A small network was shown many inputs. Here are its activations along a few directions, one row for each input.
In each table, some parts of the input vary, and every possible input appears once, in random order.
Descriptions start from the smaller parts, as in this example, which fits no table here: one of 3 separate values, together with either a single point or one of 11 places around a ring or (one of 6 places along a line, together with one of 8 places around a ring).
Shared parts are said once, and a part with two or three values counts as separate values.
(in the rows, 128 means zero)

Other details of the inputs shift rows strongly along two fixed directions, in all tables alike. That doesn't count.

Table:
x1: [102  97 132 108 125 175 126  98 159  93 117 146]
x2: [134 158 162 134 148  69 108 119  93 143 158  90]
x3: [127  95  73 133  87 215 166 169 165 109  78 202]
x4: [ 91 107 110  88 135 134 123  60 166  86 132 104]
x5: [148 145 172 150 143  99 112 149  95 165 147 112]
x6: [153 150 151 152 134 102 119 155  98 161 138 119]
x7: [127  87 114 137 103 238 156 174 156 128  86 213]
x8: [178 147 108 178 112 149 157 222 106 177 102 184]
x9: [124  98  68 136  88 221 161 163 155 113  76 202]
x10: [ 97 106 100 100 119 166 135  99 149  94 113 143]
x11: [ 94  93 161 103 128 192 120 105 143 108 126 152]
x12: [142 158 125 143 133  88 127 146  99 146 138 116]
x13: [ 89 103 121  91 130 140 113  62 155  85 128 105]
x14: [142 154 135 129 144  51 117 118 114 137 151  77]
x15: [145 162  97 139 132  79 139 142 102 152 138 110]
x16: [167 146 138 160 122 116 138 187 108 165 126 144]
x17: [ 70 104 197  71 155 129  83  29 144  81 165  80]
x18: [149 157 129 147 140  74 122 142 110 146 140 105]
x19: [161 155  92 157 126  97 146 174 111 156 117 135]
x20: [150 158  94 144 129  78 136 140 107 153 133 104]
x21: [149 150 139 151 133  95 121 146 101 151 136 115]
x22: [148 155 107 136 133  64 135 133 119 145 142  93]
x23: [ 77  90 214  75 156 128  82  36 158  85 167  75]
x24: [107  96 133 108 117 173 130 106 161  94 117 145]
Description of these inputs: one of 4 places along a line, together with one of 6 places along a line.
Q: The inputs of x3 and x12 match in every part but the place on the line of 4. If x22 is changed in the same way as x3 into x12, which row does it become?
A: x15
Q: Change only the place on the line of 4 in x13. List by row number the other rows that result.
A: x10, x14, x19
Q: A walk changes only the place on the line of 4. It starts at x24 and steps to x1. List the rest of the walk in order.
A: x21, x2

Table:
x25: [122 144 136 117 143  92 106 105 103 137 145  94]
x26: [ 98 104 122  89 132 168 127  81 138 100 122 130]
x27: [123 148 138 107 153  91 120 109 106 135 155  99]
x28: [157 147 100 150 124 110 151 183 126 146 120 140]
x29: [ 99  94 120  98 122 152 133  86 174 107 125 125]
x30: [145 154 102 147 116 120 146 169  98 159 118 149]
x31: [133 138 189 128 149 112 110 119 116 145 169 106]
x32: [157 136  96 152 123 109 153 175 130 163 127 143]
x33: [157 149 103 151 117 112 151 178 126 150 113 137]
x34: [119 148 141 113 140  88 118 105 105 136 147  97]
x35: [118 147 135 130 140  90 103 103 103 130 146  96]
x36: [140 157 100 159 121 120 144 173 100 146 125 150]
x37: [ 98  93 118  98 127 152 135  94 170  94 129 124]
x38: [ 85 107 120 100 126 161 125  87 144  89 130 138]
x39: [136 138 187 133 145 116  98 114 114 149 160 100]
x40: [112 114  85 131  97 194 155 147 137 118  94 186]
x41: [ 95 101 121  94 126 165 125  81 137  97 122 131]
x42: [130 106  80 131 103 189 149 158 161 115  87 170]
x43: [137 145 139 121 137  74 116 113 131 112 149  99]
x44: [132 131 132 126 141  83 111 106 134 143 147  86]
x45: [ 89 104 120  88 130 162 128  88 144  95 130 136]
x46: [119 146 135 122 142  91 103 104 103 135 146  96]
x47: [117 147 137 117 145  87 115 109 106 130 155 101]
x48: [101  93 115 103 123 156 123  89 167  99 120 118]
x49: [115 152 136 135 139  93 102 104 104 127 145  94]
x50: [ 97  86 177 100 123 174 115 114 150  96 134 140]
x51: [136  99 135 140 106 221 147 155 141 134 107 187]
x52: [137 147 143 122 130  75 116 109 131 116 142  95]
x53: [157 149 100 154 121 113 154 172 123 154 114 138]
x54: [135 128 135 127 141  81 120 103 131 140 148  87]
x55: [105  98 118 106 129 158 130  83 162  90 117 122]
x56: [110 104 119 103 116 153 115  88 166  81 115 129]
x57: [162 150 102 154 113 108 148 172 125 146 114 144]
x58: [ 92 110 124  84 129 166 130  84 144 103 123 132]
x59: [165 147  97 159 116 112 137 171 123 147 112 142]
x60: [125 147 136 112 149  95 109 105 104 139 146  93]
x61: [105  98 121 102 125 156 128  90 165  87 117 120]
x62: [130 132 189 137 161 105  92 120 116 141 143 110]
x63: [113 101 123 104 116 151 123  85 162  77 116 130]
x64: [128 136 139 122 137  79 125 110 132 135 145  85]
x65: [162 148  99 154 120 107 148 176 126 142 121 148]
x66: [133 129 192 138 160 104 101 117 112 138 144 110]
x67: [130 106  77 135 107 190 152 151 159 118  88 171]
x68: [157 146  97 154 128 112 154 176 124 149 121 142]
x69: [148 148 100 161 117 121 142 165  92 152 117 148]
x70: [130 105 137 134 103 219 150 158 147 137 108 189]
x71: [133 129 136 127 140  82 122 107 126 132 144  83]
x72: [100  85 175 106 120 178 103 109 147 101 125 134]
x73: [168 144 100 160 116 110 145 168 119 144 113 142]
x74: [154 133 160 155 112 133 135 194 105 161 122 151]
x75: [140 160 103 160 114 121 144 169  99 151 117 147]
x76: [122 143 138 123 141  90 112 101  99 132 147  96]
x77: [130  87 140 136  98 208 142 170 137 122  97 185]
x78: [118 149 139 135 139  91 111 101 100 123 146  94]
x79: [155 138 153 162 142 132 134 188 112 161 123 166]
x80: [155 140 156 162 136 133 134 184 112 165 116 162]
Q: The inputs of x61 and x33 match in every part but one. If x55 is changed in the same way as x61 into x33, which row does it become?
A: x53
Q: The inputs of x36 and x78 match in every part but one. If x47 is changed in the same way as x36 into x78, which row does it become?
A: x76
Q: What is each input in this table made of?
A: one of 4 places along a line, together with either one of 3 separate values or one of 5 places along a line or one of 6 places along a line
Q: Change only the place on the line of 4 in x34. List by row number the other rows that result.
A: x25, x41, x45
Q: A walk changes only the place on the line of 5. It starts at x75 and steps to x40. List the rest of the walk in order.
A: x30, x34, x58
Q: Change only the choice among 3 separate values in x31. List by row number the other rows that result.
A: x50, x79
Q: Change only the place on the line of 5 in x49. List by row number the other rows that result.
A: x25, x35, x46, x60

Table:
x81: [110  84 184 101 138 135 113  97 156 102 137 109]
x82: [122 105 116 110 145 161 125  92 141 136 130 125]
x83: [140 100  68 119 106 210 184 179 176 119  95 213]
x84: [142  80 111 155 115 240 148 172 158 142  74 210]
x85: [ 79 124 123 101 153 145 107  59 115 112 130 114]
x86: [108 118 116 103 107 185 135 135 155  83 102 178]
x87: [150 165 148 143 117  78 133 143  80 147 147 106]
x88: [108 106  56 121  89 213 179 172 126 117  75 211]
x89: [150 169 142 150 140  95  98 137  74 163 131 107]
x90: [113 106 155 109 143 154 115  62 153 127 141 101]
x91: [152 160  84 161 136  46 125 134 118 137 120  88]
x92: [ 67 121 123  99 136 134 114  76 125 102 143 111]
x93: [ 96 102 181 105 130 137 102  93 125  82 133 121]
x94: [183 147 122 196 123  70 115 178 122 136 106 119]
x95: [ 98 110 177 122 150 157  85  75 121  99 128 123]
x96: [100 100 154  96 127 141 104  89 160 116 142  96]
x97: [ 98  99 133  94 137 137 118  81 154 115 155 100]
x98: [105 109 110 111 152 156 131  91 141 143 122 123]
x99: [ 97  94 140 135 108 200 120 136 141  95 108 176]
x100: [141 169  82 149 127 117 166 193 103 146 113 177]
x101: [ 96 121 129 100 147 150 101  60 114 105 138 115]
x102: [164 150 145 147 148  93 108 141 104 183 135  96]
x103: [164 147 177 151 157  71 125 169 130 148 150 119]
x104: [145 162 123 130 160  60 148 152 124 160 151 109]
x105: [165 162 152 142 141  71 145 151 132 156 158 108]
x106: [116 109  99 113 126 109 108  66 164  73 123  93]
x107: [138 166 143 148 122  84 104 154  84 154 144 104]
x108: [ 91  99 130  80 141 124 136  81 149 114 139  99]
x109: [147 153  84 160 107 135 147 189  87 158 123 164]
x110: [176 161 134 145 133  82 141 190 126 166 134 128]
x111: [ 99 124 151 113 135 156 104  58 123 108 136 113]
x112: [119 112 121 125 114 116 111  64 173  76 121  90]
x113: [139 168 144 158 120  86 121 142  86 155 155 106]
x114: [101 103 155 107 125 143 122  78 163 118 154  98]
x115: [193 132  80 166  84 160 180 252 115 188  81 191]
x116: [164 146 151 139 125  76 144 147 111 167 151  95]
x117: [146 162 126 130 129  72 129 146  72 145 148 108]
x118: [173 145 113 140 128  83 153 178  99 175 140 118]
x119: [149  97  48 153  71 201 148 171 177  98  49 188]
x120: [ 98 134 156  98 129 131 123  79 148  79 148 124]
x121: [128 107 112 145 102 218 158 191 153  93  81 233]
x122: [ 94 105 111 108 135 144 138 108 151 133 135 120]
x123: [153 135 173 164 143  84 113 164 115 167 151 105]
x124: [ 95 130 134  86 142 125 120  81 139  76 149 126]
x125: [148 162 146 133 119  76 115 155  78 146 135 104]
Q: What is each input in this table made of?
A: one of 5 places along a line, together with either a single point or (one of 2 separate values, together with one of 4 places along a line)
Q: The inputs of x105 and x83 match in every part but the place on the line of 5. If x116 is changed in the same way as x105 into x83, which row does it become?
A: x118
Q: The inputs of x119 and x94 match in every part but the place on the line of 5. If x107 is changed in the same way as x119 into x94, which row does it become?
A: x99
Q: Which other rows agree with x100 in the place on the line of 5? List them by row number.
A: x85, x88, x91, x92, x98, x104, x108, x122
Q: Change only the choice among 2 separate values in x123. List by row number the other rows that result.
A: x99
Q: Change only the place on the line of 5 in x85. List by row number the other rows that result.
A: x89, x95, x101, x111
